Each row below holds a small network's activations on one input, seen along a few directions.
Each table varies a few parts of the input and shows all the possible inputs, shuffled.
Descriptions start from the smaller parts, as in this example, which fits no table here: values(3) and (point or line(9) or (line(6) and ring(8))).
Shared parts are said once, and a part with two or three values counts as separate values.

Other details of the inputs shift rows strongly along two fixed directions, in all tables alike. That doesn't count.

Table:
R1: [ 0.51 -1.62 -2.91  1.01  0.72 -2.17  1.71 -0.86 -0.60 -3.39  3.86  2.84
 -1.50 -0.35]
R2: [ 0.34 -1.84 -2.83  1.47  1.15 -2.49  2.08 -0.68 -0.51 -3.68  3.58  1.64
 -1.18 -0.33]
R3: [-0.70 -1.01 -1.54 -0.89  2.70  2.20  2.22 -0.49  4.80  4.95 -2.16 -1.32
 -5.06  1.66]
R4: [-2.36  0.84  1.29 -3.24 -1.96  2.95 -3.28 -0.40  0.92  2.89 -2.49  0.14
  3.42  1.03]
R5: [-1.09  0.81  2.02 -1.10 -2.72  2.59 -2.26  0.38  1.63  3.19 -2.56 -2.42
  3.70  1.44]
R6: [-0.81  0.38 -0.29  0.34 -3.66 -2.72 -4.38 -1.61 -3.52 -2.80  0.33  0.12
  7.35  1.32]
R7: [-0.72 -1.29 -1.47 -1.28  3.52  2.90  1.63 -0.75  4.78  4.22 -2.12 -0.67
 -5.03  1.97]
R8: [-2.23  2.56  3.58 -0.80 -1.84  2.58 -0.10  2.26  0.22  1.71 -3.41 -0.72
  2.81 -0.07]
R9: [ 2.49 -0.95 -3.48  2.35  2.67 -2.72  0.24 -0.09 -1.95 -1.94  2.48  0.67
 -1.43  0.20]
R10: [ 3.39 -1.14 -1.19  1.31  0.93 -4.11 -1.14 -1.89 -2.50 -2.14  2.05 -0.33
 -3.13 -2.02]
R11: [-1.66  0.75  3.26 -1.47 -2.77  3.41 -0.57  2.99  2.22  1.46 -0.80 -1.93
  3.77 -0.70]
R12: [-0.93  0.07  3.91 -3.44 -3.48  1.02 -4.17 -1.02  0.51  2.00 -3.21 -2.44
  1.93 -0.14]
R13: [-1.25 -1.33 -0.14 -1.63  3.20  3.56  3.15  1.94  4.97  2.24 -0.23 -0.09
 -4.63 -0.07]
R14: [ 2.19 -0.44 -3.85  1.32  2.19 -2.31 -0.06 -1.19 -2.44 -1.49  3.02  2.21
 -1.54 -0.37]
R15: [-0.95  2.39  6.08 -2.76 -2.80  1.48 -1.55  0.18 -0.50  0.67 -3.54 -1.10
  1.50 -1.47]
R16: [ 1.05 -0.12 -1.60  3.32  1.62 -2.53  2.47 -0.95 -1.77 -3.35  1.00  2.05
 -1.85  0.86]
R17: [ 0.31  0.02 -1.30 -1.02  3.94  2.91  2.19  1.84  3.11  4.97 -1.15 -1.50
 -5.19 -0.31]
R18: [-1.48  1.92  1.89 -2.88 -0.26  3.32 -2.98  2.06 -0.52  2.75 -1.58 -1.23
  3.74 -0.86]
R19: [-0.71  0.36  1.13  1.00 -4.43 -2.87 -2.19  2.19 -2.52 -4.13  1.95 -0.20
  7.17 -0.52]
R20: [ 2.02 -2.76 -0.07  0.71 -0.48 -4.08  1.02 -1.58 -0.70 -3.78  2.78  0.42
 -2.70 -1.96]
R21: [ 1.18 -0.01 -1.16 -0.29  3.52  3.75  2.41  1.27  3.31  4.97 -0.85 -1.99
 -5.25 -0.30]
R22: [-1.00  2.38  1.98  0.87 -3.66 -1.90 -2.33 -0.44 -5.10 -3.71  0.61  2.63
  6.44  0.14]
R23: [ 1.99 -0.11 -1.64  4.39  0.36 -2.27  3.18 -1.26 -1.58 -2.63  0.98  0.92
 -1.66  0.37]
R24: [ 0.41  0.15 -1.66  2.69  1.55 -2.52  2.69 -1.91 -2.27 -2.98  1.49  2.31
 -1.70  0.50]
Description of these inputs: values(4) and (point or line(5)).
Question: Changing only the values(4) part turns R19 into R8. The same change can be made to R1. Which row results?
Answer: R22
Question: Change only the line(5) part in R21. List by row number the other rows that result.
Answer: R9, R14, R17, R18
Question: Which other rows agree with R12 in the values(4) part? List them by row number.
Answer: R3, R4, R5, R6, R7
Question: Change only the values(4) part in R20. List by row number the other rows that result.
Answer: R10, R12, R15

Table:
R25: [-1.86  1.73  1.41  0.87 -4.17 -1.47 -3.84 -0.19 -3.98 -2.88 -0.50  0.86
  9.18  1.61]
R26: [-0.13  0.26 -0.16 -0.67  2.45  2.78  3.04  0.29  2.06  2.89 -0.42 -0.04
 -4.33 -0.84]
R27: [-0.49  0.04  4.08 -3.18 -3.74  0.56 -4.75 -0.62 -0.29  1.54 -3.08 -2.50
  2.68 -1.11]
R28: [-0.99  0.61  1.56 -1.48  0.52  3.72 -0.24  2.63  2.27  2.59 -1.59 -1.51
  0.92 -0.16]
R29: [ 2.12 -1.69 -4.20  3.15  1.21 -5.18  0.75  0.04 -2.54 -4.52  4.09  1.30
 -0.04 -0.15]
R30: [-1.14  0.21  3.89 -2.37 -0.66  3.37  0.27  1.83  2.56  1.57 -1.41 -1.39
 -0.46 -1.30]
R31: [ 1.27 -1.21 -4.60  3.41  0.63 -3.13  1.79 -1.61 -1.46 -2.63  3.31  1.48
 -0.39  0.97]
R32: [ 1.86 -2.37 -4.16 -0.15  2.89 -0.97  0.42 -3.20  2.03  2.56  0.56 -0.64
 -5.19  1.84]
R33: [ 1.53 -0.46 -3.25  4.41  1.07 -5.03  1.46 -2.13 -3.40 -4.47  1.93  1.78
 -0.23  1.52]
R34: [-0.08  0.52  0.24 -0.65  2.42  2.62  2.68  0.10  2.12  2.75 -1.28  0.93
 -4.80 -0.11]
R35: [-0.89  0.09  1.53 -0.92  2.11  1.79  3.57 -1.05  2.67  1.40 -2.25  0.30
 -5.35 -0.09]
R36: [ 1.98 -0.63 -3.27  3.88  0.89 -3.97  1.69 -1.09 -2.10 -3.09  2.06  1.77
 -1.27  1.15]
R37: [-1.54  0.87  3.60 -2.15 -1.11  2.94  1.04  1.23  2.04  2.25 -1.85 -1.24
 -0.42 -1.36]
R38: [-1.83  0.98  1.70 -1.68 -2.27  3.12 -2.75  2.17  0.63  0.96 -0.83 -0.87
  5.84  0.35]
R39: [-0.93 -0.22 -1.58 -0.30  2.26  2.85  2.40 -0.01  3.27  3.24 -1.05  0.87
 -3.66  1.51]
R40: [-0.22  1.06  2.95 -3.02 -2.54  1.27 -5.29 -0.49 -0.86  2.52 -2.58 -2.15
  3.30 -0.74]
R41: [ 1.60 -1.20 -1.83  0.90  3.40  0.66  3.06 -0.21  1.39  0.10  1.63  0.66
 -5.24 -0.67]
R42: [-0.57  1.45  2.25 -0.79 -4.01 -1.72 -4.38  2.15 -4.30 -3.47  1.56  0.21
  8.12 -1.59]
R43: [ 1.89 -0.20 -2.57  3.84  0.81 -4.83  1.50 -2.82 -4.20 -5.07  2.36  2.54
 -0.96  0.55]
R44: [ 0.76  0.96  1.24 -0.25 -4.59 -3.24 -6.91 -0.62 -3.96 -1.40 -0.58 -2.11
  7.80  0.54]
R45: [-2.30  0.10  0.18 -2.83  0.48  3.58 -0.76  2.42  2.68  2.81 -0.64 -0.50
  1.29 -0.01]
R46: [ 2.17 -1.02 -1.36  3.06 -0.29 -4.69  2.33 -2.00 -1.89 -4.45  2.12  2.09
 -2.46 -0.21]
R47: [-0.36  0.02 -1.09  0.09  2.59  2.37  2.93  0.91  2.73  3.15 -0.76 -0.74
 -3.66  0.08]
R48: [-1.84  0.12  3.43 -3.19 -0.34  2.60  0.00  2.27  2.51  1.65 -0.83 -1.11
 -0.68 -1.78]
Question: Describe the family of inputs behind these rows.
Answer: line(4) and (point or line(5))
Question: Changing only the line(4) part turns R32 into R44. The same change can be made to R38. Which row results?
Answer: R28
Question: Start at R45 and move only the line(5) part, one step at a time. The first step leads to R38. Which rows follow, in order?
Answer: R31, R39, R25
